A small network was shown many inputs. Here are its activations along a few directions, one row for each input.
Each table varies a few parts of the input and shows all the possible inputs, shuffled.
A made-up example of a description, with smaller parts first: one of 3 separate values, together with either a single point or one of 11 places around a ring or (one of 4 places along a line, together with one of 5 places around a ring).
Shared parts are said once, and a part with two or three values counts as separate values.
In the rows, zero is written as 128.

Other details of the inputs vary at random and push rows far along three fixed directions, the same in every table; ignore that.
These rows show it; all are for the same input, with only those details redrawn:
[ 75  85 113 127 249 198 220  71 164 174 115 149]
[151 168  73  91 108  64 112  75 132  64 142 108]
[ 79  83 119 134 236 196 206  78 153 178 117 148]
[ 75  85 113 127 248 198 219  72 164 174 115 149]
[108  96 139  52 118 117 120 114 182 163 119 135]
[151 168  73  92 107  64 111  75 131  64 142 108]
[ 92  82 138 155 197 186 166  96 118 186 123 147]

Table:
r1: [143 211  81 110 108  79 102 138 145  48 139 113]
r2: [158 187 112 240  99 144 124 140  15  83 154  96]
r3: [137 122 186 110  94  99 100 167 194 148 112 152]
r4: [146 105 203 237  91 154 128 171  68 190 118 163]
r5: [176  99 188 116  11 114  46 215  95 164 103 108]
r6: [182 186 110 202 167 149 133 100  39  83 148 105]
r7: [146 218  89  81 121  76 126 109 132  61 135 109]
r8: [100  63 146 185 136 188 162 138  90 172 127 156]
r9: [182 177  87 108 120  82  95 136 144  37 118  84]
r10: [147 194  93 231 116 138 140 138  27  87 144 124]
r11: [148 210  94  91 126  42 126 124 123  70 139 107]
r12: [152 115 229 228 109 142  89 155  48 200 123 158]
r13: [109 100 134  58 116 116 116 113 186 173 118 127]
r14: [121 127 201 193 128 186  95 163  44 190 137 118]
r15: [143 114 160  41 141 130 124 147 178 149  91 106]
r16: [108  89 154  49 113 117 116 121 167 149 121 140]
r17: [128 118 208 237  87 182  42 205  33 184 147 121]
r18: [146 162  55 121 103  68  98  98 162  56 147 104]
r19: [148 157  52 107  78  72 141  97 144  55 140 112]
r20: [193 174 107 238 102 149 123 138  17  83 149 108]
r21: [101  76 146  67 115 123 110 147 189 123 126 149]
r22: [ 93  88 113  60 142 130 137 126 232 140 119 140]
r23: [121 130 178 111  69  85  55 217 137 165 129 136]
r24: [121  94 157  74  79 108  80 132 148 171 125 133]
r25: [ 84  76 103 168 185 198 212 108 151 184 118 144]
r26: [112 140  47 183 235 152 200  62 130  44 144 131]
r27: [109 128 150  79  85  98 139 194 163 163 115 137]
r28: [118 146  67 157 237 143 212  41  94  51 140 133]
r29: [100  75 134  53  99 127 162 140 186 129 116 150]
r30: [157 119 176  98  72 135  59 191 155 148 129 122]
The inputs of r12 and r4 match in every part but one. If r24 is changed in the same way as r12 into r4, which row does it become?
> r19
Describe the family of inputs behind these rows.
> one of 3 separate values, together with either one of 4 places along a line or one of 6 places along a line
Change only the choice among 3 separate values in r21. List by row number the other rows that result.
> r28, r29
Change only the place on the line of 6 in r15. List by row number the other rows that result.
> r6, r7, r11, r12, r14

Table:
r31: [127 130 123 131 129 131 131 131 127 125 129 122]
r32: [131 134 130 129 135 130 126 124 128 126 127 126]
r33: [125 134 126 128 136 127 124 128 124 126 131 129]
r34: [127 134 128 129 134 127 126 125 126 128 130 124]
r35: [127 131 124 132 129 131 129 131 128 124 129 123]
r36: [122 126 124 129 123 125 135 118 122 126 128 130]
r37: [128 132 136  76 103 105 107 136 166 127 124 124]
r38: [133 134 129 132 130 128 134 130 127 123 125 132]
r39: [130 130 125 130 128 131 132 130 126 125 128 122]
r40: [134 130 127 130 130 134 130 131 127 121 126 128]
r41: [126 134 127 134 129 126 131 130 130 125 129 128]
r42: [126 124 127 127 130 126 127 115 124 126 134 129]
r43: [130 123 118 131 127 130 129 122 128 127 132 129]
r44: [131 131 126 132 130 134 129 129 130 122 127 125]
r45: [127 133 127 128 134 126 128 125 124 129 130 123]
r46: [128 133 128 128 133 126 128 124 124 129 129 122]
r47: [129 134 129 130 135 129 125 124 128 126 128 126]
r48: [133 130 126 130 129 132 132 130 126 123 127 125]
r49: [128 131 124 132 130 132 128 130 130 123 129 124]
r50: [125 132 122 131 131 133 126 133 128 122 130 129]
r51: [125 130 121 129 130 130 130 134 124 124 131 126]
r52: [108  88 160 130 132 152 131 141 138 172 124 146]
r53: [129 130 124 131 129 131 131 130 127 125 129 122]
r54: [127 122 127 129 133 125 125 117 125 124 134 129]
r55: [125 121 126 135 130 122 129 123 128 121 127 130]
r56: [130 133 129 128 133 127 129 124 124 129 128 123]
r57: [105 101 157 128 136 154 132 152 138 172 121 145]
r58: [129 130 125 132 129 131 130 130 129 124 128 123]
r59: [131 133 129 132 129 126 136 130 126 126 126 129]
r60: [131 130 125 131 129 132 131 130 128 124 128 123]
r61: [127 135 127 135 130 128 130 130 131 125 128 129]
r62: [123 123 121 128 123 131 131 119 122 124 129 126]
r63: [134 133 131 127 135 129 127 125 125 125 126 129]
r64: [129 126 121 133 126 125 132 122 128 129 131 133]
r65: [127 119 124 131 128 129 128 122 128 121 133 128]
r66: [127 134 128 130 135 128 125 125 127 127 130 125]
r67: [132 132 128 130 128 125 138 130 124 126 126 129]
r68: [130 119 119 134 131 127 124 126 130 123 125 127]
r69: [133 133 131 126 135 128 129 125 124 126 127 128]
r70: [125 131 122 130 131 131 128 133 127 122 130 128]
r71: [133 130 126 128 129 132 133 131 125 123 127 126]
r72: [129 134 129 130 134 128 126 124 127 127 129 125]
r73: [127 122 123 130 126 131 130 121 126 122 134 129]
r74: [132 129 125 129 129 131 134 131 125 124 127 123]
r75: [131 121 119 133 129 129 127 124 130 125 132 129]
r76: [112  99 161 127 133 154 138 149 135 175 117 141]
r77: [131 134 130 129 134 128 127 124 127 127 128 125]
r78: [123 134 124 132 130 125 132 133 126 126 130 131]
r79: [129 133 128 129 134 127 127 124 126 128 129 124]
r80: [128 122 122 136 131 121 128 125 130 125 125 131]
r81: [125 126 126 126 129 128 128 114 121 127 131 129]
r82: [126 127 119 131 124 125 133 120 124 131 126 131]
r83: [133 130 127 130 130 133 131 130 127 122 127 126]
r84: [130 126 122 128 132 126 125 117 125 130 132 130]
r85: [133 130 136  72 101 102 113 136 160 129 122 122]
r86: [129 124 118 130 125 131 129 122 126 127 129 128]
r87: [128 133 127 134 128 126 134 130 129 126 128 127]
r88: [128 127 120 132 125 126 132 121 126 130 129 133]
r89: [130 134 129 134 129 128 132 129 131 124 126 129]
r90: [134 130 127 129 130 132 132 131 126 122 126 127]
r91: [127 133 126 133 128 125 135 129 127 128 128 126]
r92: [130 124 122 135 128 123 130 123 130 127 131 133]
r93: [130 134 129 134 129 127 133 129 130 125 127 128]
r94: [131 131 126 132 129 133 130 130 129 123 127 124]
r95: [129 131 125 132 130 132 129 130 130 123 128 124]
r96: [123 122 132  71  96 103 111 126 157 129 124 125]
r97: [114  99 162 127 134 155 137 149 135 173 117 143]
r98: [128 127 121 127 130 127 126 116 123 131 130 129]
r99: [133 133 131 128 135 130 127 124 126 125 127 128]
r100: [128 134 128 135 129 128 131 129 131 125 127 129]
r101: [129 133 127 132 128 125 136 129 127 127 127 126]
r102: [123 133 123 131 130 124 134 133 125 127 130 130]
r103: [129 122 123 131 136 123 121 120 127 126 126 128]
r104: [126 121 127 130 135 123 123 118 125 122 128 127]
r105: [132 133 129 132 129 127 134 129 128 125 126 130]
r106: [129 133 128 133 128 126 134 129 128 126 127 127]
r107: [133 131 127 131 130 134 130 130 128 121 126 127]
r108: [126 133 126 133 128 125 134 130 127 128 129 126]
r109: [127 124 116 129 124 131 129 121 124 128 127 127]
r110: [125 123 122 128 124 132 130 120 124 123 131 128]
r111: [130 131 125 133 130 133 128 130 131 122 128 125]
r112: [133 133 130 126 134 127 130 125 122 126 127 127]
r113: [132 134 129 133 129 128 133 129 129 124 126 131]
r114: [133 132 129 125 134 127 131 125 121 128 127 126]
r115: [124 133 125 126 135 126 127 128 122 128 131 127]
r116: [106  92 158 127 128 155 134 139 134 174 122 145]
r117: [132 133 129 131 129 127 135 130 126 124 126 131]
r118: [131 124 123 130 134 124 123 118 127 129 132 130]
r119: [130 133 129 129 134 127 128 124 125 128 128 124]
r120: [125 131 133  73 103 102 108 140 161 128 126 126]
r121: [133 131 138  74 102 104 110 136 163 127 122 124]
r122: [128 132 124 133 130 133 127 130 131 122 129 125]
r123: [125 131 121 130 131 131 129 133 126 123 130 127]
r124: [126 134 126 134 129 126 133 130 129 126 129 127]
r125: [125 134 126 128 136 128 123 127 126 125 130 130]
r126: [157 115 166 180  40 104  32 166  49 137 142 123]
r127: [125 125 125 132 125 125 133 120 126 125 133 133]
r128: [133 129 125 128 129 131 135 131 123 124 127 125]
r129: [126 127 120 126 129 126 127 115 121 132 127 128]
r130: [124 135 125 133 131 127 130 133 128 124 129 133]
r131: [128 134 128 134 129 127 132 129 130 126 128 128]
r132: [132 133 130 127 134 127 129 125 124 127 127 126]
The inputs of r42 and r73 match in every part but one. If r85 is changed in the same way as r42 into r73, which row does it become?
> r74
The inputs of r97 and r112 match in every part but one. If r106 is changed in the same way as r97 into r112, which row does it become?
> r119
The inputs of r118 and r75 match in every part but one. If r69 is changed in the same way as r118 into r75, which row does it become?
> r90
Describe the family of inputs behind these rows.
> one of 3 separate values, together with either (one of 2 separate values, together with one of 5 places along a line) or (one of 4 places along a line, together with one of 6 places along a line)
Change only the choice among 3 separate values in r50. List by row number the other rows that result.
> r125, r130
Change only the choice among 2 separate values in r82. List by row number the other rows that result.
> r36
Change only the place on the line of 6 in r101. List by row number the other rows that result.
> r67, r76, r91, r102, r108
Change only the choice among 2 separate values in r65. List by row number the other rows that result.
> r75
Change only the place on the line of 5 in r81. List by row number the other rows that result.
> r42, r54, r96, r104
Change only the place on the line of 4 in r91. List by row number the other rows that result.
> r87, r100, r131
Change only the place on the line of 6 in r46. List by row number the other rows that result.
> r45, r56, r85, r114, r115
